Each row below holds a small network's activations on one record, seen along a few directions.
Records have a field called Mip. Each example row is followed by its value.
Other fields move the rows too, some of them a lot.
(in the rows, 500 means zero)
Strong random noise was added to every row along 14 fixed directions; ignore it. To show where, here is one row again and again, with new noise each time:
[564 443 550 244 445 512 356 495 477 542 617 491 280 404 498 611 403 565
 628 414 640 690 517 149 412 493 451]
[330 343 507 560 649 528 520 575 428 579 434 525 460 568 575 393 663 485
 450 647 443 570 474 527 365 442 485]
[615 484 857 509 307 516 393 482 759 447 440 324 636 482 446 540 240 620
 536 456 597 356 389 380 494 625 468]
[399 460 571 541 310 414 454 584 678 517 595 435 299 516 421 600 401 417
 752 317 605 434 403  81 488 480 346]
[403 217 405 555 632 457 604 460 427 444 308 850 608 688 600 335 505 518
 559 289 125 400 519 492 743 410 396]
[634 716 530 362 669 396 482 329 528 654 532 234 347 611 301 435 380 453
 361 765 633 641 510 368 563 360 453]
[475 412 449 336 490 473 508 669 495 482 675 589 335 437 495 535 480 522
 694 345 460 608 675 321 486 405 400]
[447 611 579 536 326 301 448 597 418 444 467 581 483 571 424 625 674 223
 518 470 334 433 522 453 468 733 392]
[705 533 536 753 626 467 635 397 394 510 439 446 498 576 489 641 559 586
 341 486 409 420 885 398 542 559 526]
[559 535 415 360 601 421 323 430 544 404 428 509 614 478 617 272 447 613
 399 528 501 658 470 687 417 354 602]
[407 412 592 699 526 553 604 619 436 596 420 379 438 701 413 516 570 482
 618 680 460 387 446 575 423 510 438]
[543 425 414 473 401 574 597 578 597 395 560 472 544 404 536 415 334 594
 601 427 359 431 519 516 522 324 451]
[855 737 554 333 469 545 429 243 449 347 307 311 459 578 582 273 347 427
 231 651 552 714 392 417 611 494 658]
[455 406 392 397 629 419 698 497 620 682 691 534 463 457 637 464 599 415
 514 481 743 501 622 555 653 233 636]
[411 422 590 766 421 548 620 622 488 492 484 358 360 676 727 543 525 491
 900 496 766 521 335 567 494 657 622]
[695 412 574 364 329 671 641 467 334 519 472 483 581 479 614 628 434 529
 621 602 511 426 410 737 576 618 630]

[533 371 345 497 305 568 486 322 275 590 418 587 399 388 574 736 617 404
 421 481 423 415 382 192 357 512 504]  k8
[442 641 439 682 564 520 539 505 559 446 515 331 431 449 431 402 490 474
 330 610 416 558 535 348 412 451 409]  k7
[556 588 536 429 603 297 461 378 343 436 400 672 475 602 712 461 663 306
 379 425 479 732 602 414 648 721 587]  k8
[519 785 659 475 400 439 554 616 515 343 572 296 552 449 486 450 397 371
 529 702 378 636 447 667 524 790 409]  k5
[460 613 509 714 521 303 528 452 570 476 497 569 692 493 525 595 605 436
 411 406 478 362 626 645 575 658 531]  k7
[564 611 578 322 548 191 252 476 538 583 473 634 476 691 169 582 549 401
 453 363 478 426 671 376 559 456 373]  k3
[344 224 475 111 355 457 211 694 430 590 529 886 575 362 508 584 816 412
 488 362 505 446 469 612 219 394 551]  k3
[693 523 675 152 389 658 366 643 231 467 492 436 255 576 549 535 560 452
 643 644 686 808 460 514 358 662 630]  k10
[370 455 528 328 370 466 520 626 689 497 631 625 406 428 535 423 589 247
 510 325 630 500 439 288 611 407 497]  k1
[427 244 423 696 412 782 604 839 540 410 469 517 314 639 475 374 563 584
 733 316 514 360 555 409 393 203 520]  k2
[699 183 422 572 712 628 227 392 234 480 121 840 572 741 615 459 765 814
 325 272 539 453 737 630 321 334 806]  k6
[196 521 512 683 615 207 311 619 809 542 584 408 752 395 398 447 493 648
 487 565 429 387 518 722 207 410 340]  k10
[395 526 252 373 529 418 466 513 503 533 639 516 538 382 571 468 483 548
 640 545 543 577 404 762 422 356 527]  k5
[516 532 307 669 435 524 500 461 342 382 384 581 467 541 494 520 557 471
 483 417 287 449 499 447 463 518 463]  k2
[711 854 282 822 505 332 531 319 518 439 457 280 408 652 344 548 478 445
 417 475 564 386 654 455 567 390 552]  k6
[437 547 413 471 403 475 389 534 593 364 487 482 456 556 567 356 348 520
 767 387 589 582 234 555 529 464 512]  k1
[519 675 466 529 370 516 446 386 425 509 582 341 573 198 564 692 555 476
 322 724 538 548 412 591 254 711 550]  k4
[480 412 352 549 292 548 503 435 412 451 433 638 393 544 633 582 529 401
 715 290 570 431 273 377 573 534 572]  k9
[779 802 446 504 371 461 245 618 380 264 410 407 391 638 283 487 557 500
 467 453 477 549 695 597 303 492 564]  k4
[518 685 211 503 547 361 522 364 344 501 591 565 525 333 576 600 666 395
 333 546 435 579 619 623 458 523 563]  k9

Here are new rows. What is Mip for each?
[556 523 572 644 457 524 395 504 537 415 424 294 353 620 456 492 271 674
 712 457 531 566 427 247 404 526 407]  k8
[501 625 423 473 394 420 536 377 426 621 521 361 398 606 488 614 429 374
 741 635 684 493 201 592 585 564 533]  k3
[538 712 479 470 380 389 211 453 433 387 322 472 555 598 538 410 646 357
 418 590 629 577 261 760 329 608 675]  k6
[184 458 254 593 616 353 455 435 387 671 512 630 512 489 413 578 676 423
 502 619 344 442 350 601 371 472 348]  k4
[526 384 565 419 694 477 630 423 510 661 636 445 602 486 506 628 203 817
 775 547 514 522 573 645 660 536 412]  k8
[642 602 347 623 657 416 392 257 309 524 287 498 415 845 342 524 359 647
 647 461 479 502 442 517 629 484 480]  k2
[532 557 496 802 638 493 568 349 708 403 365 342 479 549 653 235 472 495
 209 470 564 538 547 226 561 344 586]  k5
[521 652 314 601 650 444 435 498 398 329 468 375 467 526 369 373 283 718
 546 603  97 658 599 517 378 454 254]  k10
[710 544 546 601 493 559 734 396 351 601 540 474 459 539 396 774 521 474
 461 517 483 343 741 449 687 627 511]  k4
[437 452 359 566 757 453 392 313 484 652 405 520 578 565 588 421 611 624
 370 592 723 545 427 702 418 342 684]  k7
